A small network was trained on made-up records. Each row is its average activation on records with the value named, seen along a few directions.
Values that are neighbours, or in one group, have similar rows; names and order tell nothing.
(in the rows, 500 means zero)
Random noise pushes rows far along 11 fixed directions. That doesn't count. These rows show it; they differ only by the noise:
659  562  520  520  536  493  468  569  530  530  472  515  566  604  551  570  396  582  512  535  581  530  457  541  491
676  623  554  482  587  315  496  595  462  573  522  591  422  365  513  511  394  501  592  572  612  601  550  500  402
653  550  501  520  503  638  422  409  551  464  566  526  464  574  451  516  501  438  467  526  435  523  463  615  531
530  529  356  471  423  360  579  492  556  520  523  434  547  449  540  468  436  649  526  545  621  436  510  550  536
649  528  525  533  633  590  514  586  598  439  555  621  582  582  471  475  409  577  584  542  486  483  557  572  443
595  505  530  502  475  495  536  482  552  530  415  515  540  568  563  640  494  494  442  518  430  506  430  533  573
680  483  477  635  411  514  573  604  534  614  526  503  358  683  650  610  405  377  516  596  560  471  427  528  486
576  538  527  516  440  569  395  439  587  497  505  416  563  574  551  544  449  553  356  495  538  532  361  622  579
405  496  565  641  473  612  389  513  506  409  577  585  564  528  504  487  384  544  493  424  288  586  585  579  556
577  533  498  416  501  515  474  325  553  423  448  520  545  477  393  560  599  539  450  474  322  510  516  571  592
575  454  898  469  642  389  332  712  485  549  292  418  413  620  594  617  546  607  323  437  670  626  382  329  333
569  499  475  428  603  558  508  526  611  414  444  482  715  622  474  491  488  754  497  497  568  423  492  530  508
458  440  415  525  450  522  529  476  511  481  508  416  461  588  632  581  579  564  413  521  417  448  528  405  600


Field B:
b6: 540  429  593  748  466  469  495  668  731  461  792  544  303  454  588  332  275  501  500  537  500  503  596  669  371
b1: 429  523  341  519  432  369  618  521  472  656  621  429  394  327  670  509  499  315  489  604  595  466  484  405  540
b8: 570  513  410  436  375  423  473  412  502  538  384  339  541  649  401  567  552  549  514  454  536  440  461  511  524
b4: 424  480  342  524  507  661  507  442  499  400  551  486  649  628  408  433  521  571  615  478  392  400  603  500  538
b5: 342  442  405  489  455  388  561  498  536  538  600  357  405  351  593  361  536  576  443  538  681  419  506  462  463
b3: 448  422  533  445  458  406  493  455  496  451  459  424  369  479  463  491  648  547  426  460  469  475  542  399  501
b9: 443  430  540  525  499  630  439  402  534  407  542  481  480  554  456  462  555  463  429  449  383  482  488  538  522
b2: 424  474  398  509  460  567  574  492  571  525  604  486  540  431  426  358  504  378  545  508  571  413  473  552  459
b7: 523  585  278  654  378  473  567  558  522  572  593  520  701  548  601  497  213  540  647  571  590  469  499  654  572
The values of B form a line.
Name the neighbours of b9, in listed order.
Answer: b6, b5
Name the neighbours of b1, in listed order.
Answer: b8, b2

Field F:
f4: 415  638  236  668  287  316  348  418  271  585  631  461  447  481  530  581  369  465  617  468  296  653  741  440  624
f10: 476  385  324  469  680  798  686  621  195  501  390  561  494  864  576  548  590  410  769  608  655  346  518  223  428
f1: 189  470  359  498  177  523  623  637  128  799  173  457  657  664  670  672  430  283  530  406  717  531  179  306  690
f9: 683  573  788  452  603  282  479  594  349  473  448  785  170  278  190  397  515  349  706  472  503  662  665  507  237
f3: 420  565  749  187  854  445  604  597  140  542  38  827  783  363  458  721  570  477  684  419  486  674  444  244  487
f7: 807  641  492  643  675  773  326  473  647  524  766  490  497  594  626  546  417  477  434  662  484  543  495  640  454
f5: 306  282  596  606  438  700  601  660  568  563  427  473  463  722  610  568  573  369  363  421  377  421  416  353  510
f8: 568  482  203  626  351  297  631  460  873  501  809  190  497  401  801  485  440  694  322  682  576  282  553  580  613
f2: 294  484  599  375  590  486  424  563  608  396  421  316  841  368  526  280  401  790  424  440  874  470  319  638  440
f6: 296  461  848  491  611  675  293  707  264  534  335  625  518  631  452  479  481  438  408  331  639  648  333  350  379
The values of F form a ring.
Going along F from f6 by way of its neighbour f9, in what order are f1, f7, f5, f8 met?
Answer: f7, f8, f5, f1
How many steps from neighbour to neighbour lead from f4 to f3, at the fewest?
Answer: 5
